These are the activations of a small neural network, seen along a few directions. Each row is one input.
In each table, some parts of the input vary, and every possible input appears once, in random order.
Descriptions start from the smaller parts, as in this example, which fits no table here: ring(5) and (point or line(9) or (values(3) and line(4))).
Shared parts are said once, and a part with two or three values counts as separate values.
In the rows, zero is written as 128.

Other details of the inputs shift rows strongly along two fixed directions, in all tables alike. That doesn't count.

Rows:
row 1: [117 119 172 130 114 176 180 128 134 140 149 152]
row 2: [144 146 114 145 147 134  94 143 114 151 134 139]
row 3: [144 110 169 110  79 178 164 158 123 195 148 133]
row 4: [113 128  86 134 147 140  54 100 130  79 134 116]
row 5: [135 135 129 142 151 160 144 150 119 158 158 124]
row 6: [ 99 127  98 163 129  92  89 127  90 100 135 107]
row 7: [127  98 149 119  92 124 208 177 130 139 135 160]
row 8: [114 164  97 115 110 116  48  76 137  87 129 103]
row 9: [ 95 130 135 126 105 150 155 134 152 132 128 144]
row 10: [132 147 179 122  75 164 151 160 113 182 135 145]
row 11: [127 142 125 120 177 142 199 121 154 119 109 147]
row 12: [138 143  88 119 155 107  77  89 135  87 114 113]
row 13: [135 118 131 142 118 131  96 141 107 156 105 119]
row 14: [ 99 161 155 124  92 158  73 123 103 154 175  89]
row 15: [131 145 135 115 132 143 181 117 152 119 111 142]
row 16: [146 142 142 109  96  90  73 105 126 128 122  99]
row 17: [ 78 128 171 123  42 124 116 133  90 135 138 104]
row 18: [119 101 148 113  68 114 169 164 126 140 140 146]
row 19: [151 131 120 112 153 133 164 118 142 109 101 137]
row 20: [110 128 156 111  80 174 134 124 132 118 134 131]
row 21: [161  89 117 149 189 124 160 156 125 169  91 151]
row 22: [ 97 115 107 119  94  89  70 116 145 116 146 106]
row 23: [ 86 129 159 105  28 156 108 123 140 141 135 127]
row 24: [139  77 148 101 111 167 180 135 151 147 118 164]
row 25: [148 147 140 130 185 117 188 139 133 124 103 129]
row 26: [129 122 117 155 196 111 155 148 102 116 108 147]
row 27: [132 127 140 140 111 138  98 143 106 154 107 116]
row 28: [124 125  78 158 158 126  31  85 126  86 163 123]
row 29: [117 139 155 141 136 143 128 145 106 153 112 115]
row 30: [152 137  70 133 204  73  75 106 139 106 115  88]
row 31: [135 131 106 113 132 125 132 102 151 115 112 135]
row 32: [125 109 157 127  63 116  98 139  88 138 113 132]
row 33: [101 122  75 164 137  80  51 117  88  88 134 101]
row 34: [136 149 111 143 173 122 181 117 159 114 120 151]
row 35: [145  82  82 142 198  80 194 165 144 124 131 171]
row 36: [ 98 135  86 139 136  95  70 123 141  89 141 101]
row 37: [134 168 130 120 123 109  83 105 119  91 123  92]
row 38: [145 106 150 116 111 160 147 146 128 191 154 133]
row 39: [107 164 193  93  46 137 114 120 117 140 127  74]
row 40: [138 150 152 113 113 126 145 132 125 131 112  91]
row 41: [125  82 150 131  72 119 187 161 105 157 109 146]
row 42: [126  98  77 142 193 128 185 141 171 128 106 172]
row 43: [127 140  79 118 147  99  62  73 150  98 125 119]
row 44: [135  94  86 141 191 103 196 159 167 120 113 152]
row 45: [141 140  72 146 187  96 120  98 161 104 118 143]
row 46: [137 119 141 142 146 171 165 149 117 146 163 141]
row 47: [ 90 131 145 122 115 128 162 145 144 124 138 122]
row 48: [104 122 157 118  82 134 177 157 145 136 133 128]
row 49: [156 119 192  76  51 132 161 128 134 153 107 124]
row 50: [ 78 152 120 132 112  96  72 126 106  93 169 104]
row 51: [134 140 153 106 147 147 202 127 140 125 105 142]
row 52: [169 126 125 125 175 120 191 147 143 133  92 118]
row 53: [131 121 126 154 153 112 139 147  97 118 111 143]
row 54: [ 92 117 115 114  78 123  74 106 151 131 138 130]
row 55: [126 104 171 107  51 166  99 127 112 167 173 124]
row 56: [101 174 131 130 129 118 110  91 139 110 136 116]
row 57: [156 136  95 127 171  94 106 121 137 113 108  92]
row 58: [121 147 128 129  97 153  52 123 106 149 169  92]
row 59: [130 113  56 144 203 126  71 103 140  75 127 130]
row 60: [124 156 185  97  81 138 141 122 116 126 116 105]
row 61: [159 118  84 137 202  99 176 109 174 126 114 167]
row 62: [149  81 141 132 138 156 172 124 149 149 147 171]
row 63: [144 133  83 119 174  98  81  87 142  94 119 120]
row 64: [130 147 132 124 105 126 139 104 152 129 124 136]
row 65: [129 125 119 155 158 154 131 115 133 108 157 145]
row 66: [146 120 131 159 181 141 175 163 116 151  97 141]
row 67: [ 83 148 156 108  76 162  75 101 120 107 146 103]
row 68: [136 140 168  97  93 154 190 127 136 128 110 135]
row 69: [149 138 180  93  69 135 149 126 124 131 105 112]
row 70: [ 90 129 148 122 122 158 186 138 151 141 125 151]
row 71: [124 123 118 134 106 149  53 115 106 130 173 111]
row 72: [140 108 136 144 131 115 142 150  96 130 104 148]
row 73: [168 125  98 128 199 102 153 125 139 103  96 133]
row 74: [135 104 115 143 134  91  80 129  94 126 120 138]
row 75: [124 178 142 124  94 101  55 102 110 101 133  78]
row 76: [171 127 131 122 151 106 166 137 137 131  98 129]
row 77: [ 96 133 153 121  57 117 127 149 112 121 159 123]
row 78: [128 144 175 108  30 152  79 141 106 181 140 127]
row 79: [149 107 111 147 179 162 149 142 120 135 155 145]
row 80: [115  96  76 157 151  70  79 122 101 110 128 121]
row 81: [163 116 107 140 184 126 136 150 131 172 127 166]
row 82: [139 144 128 147 198 146 172 158 127 159 127 157]
row 83: [130 124 122 151 203 161 168 141 123 132 156 143]
row 84: [121 133  81 161 159 130  34  87 124  83 163 121]
row 85: [159 139 167 111  98 122 162 138 127 139 101 119]
Description of these inputs: line(5) and (line(6) or ring(11)).
Question: The inputs of row 7 and row 50 match in every part but the line(5) part. If row 33 is changed in the same way as row 7 into row 50, which row does it become?
Answer: row 17
Question: The inputs of row 67 and row 24 match in every part but the line(5) part. If row 56 is changed in the same way as row 67 into row 24, which row does it become?
Answer: row 61
Question: The inputs of row 69 and row 73 match in every part but the line(5) part. If row 58 is changed in the same way as row 69 into row 73, which row does it become?
Answer: row 3
Question: Change only the ring(11) part in row 5. List by row number the other rows that result.
Answer: row 6, row 9, row 10, row 20, row 46, row 48, row 53, row 65, row 66, row 77
Question: Change only the line(5) part in row 46. List by row number the other rows that result.
Answer: row 55, row 71, row 79, row 83
Question: Change only the line(6) part in row 12. List by row number the other rows that result.
Answer: row 31, row 45, row 57, row 73, row 76
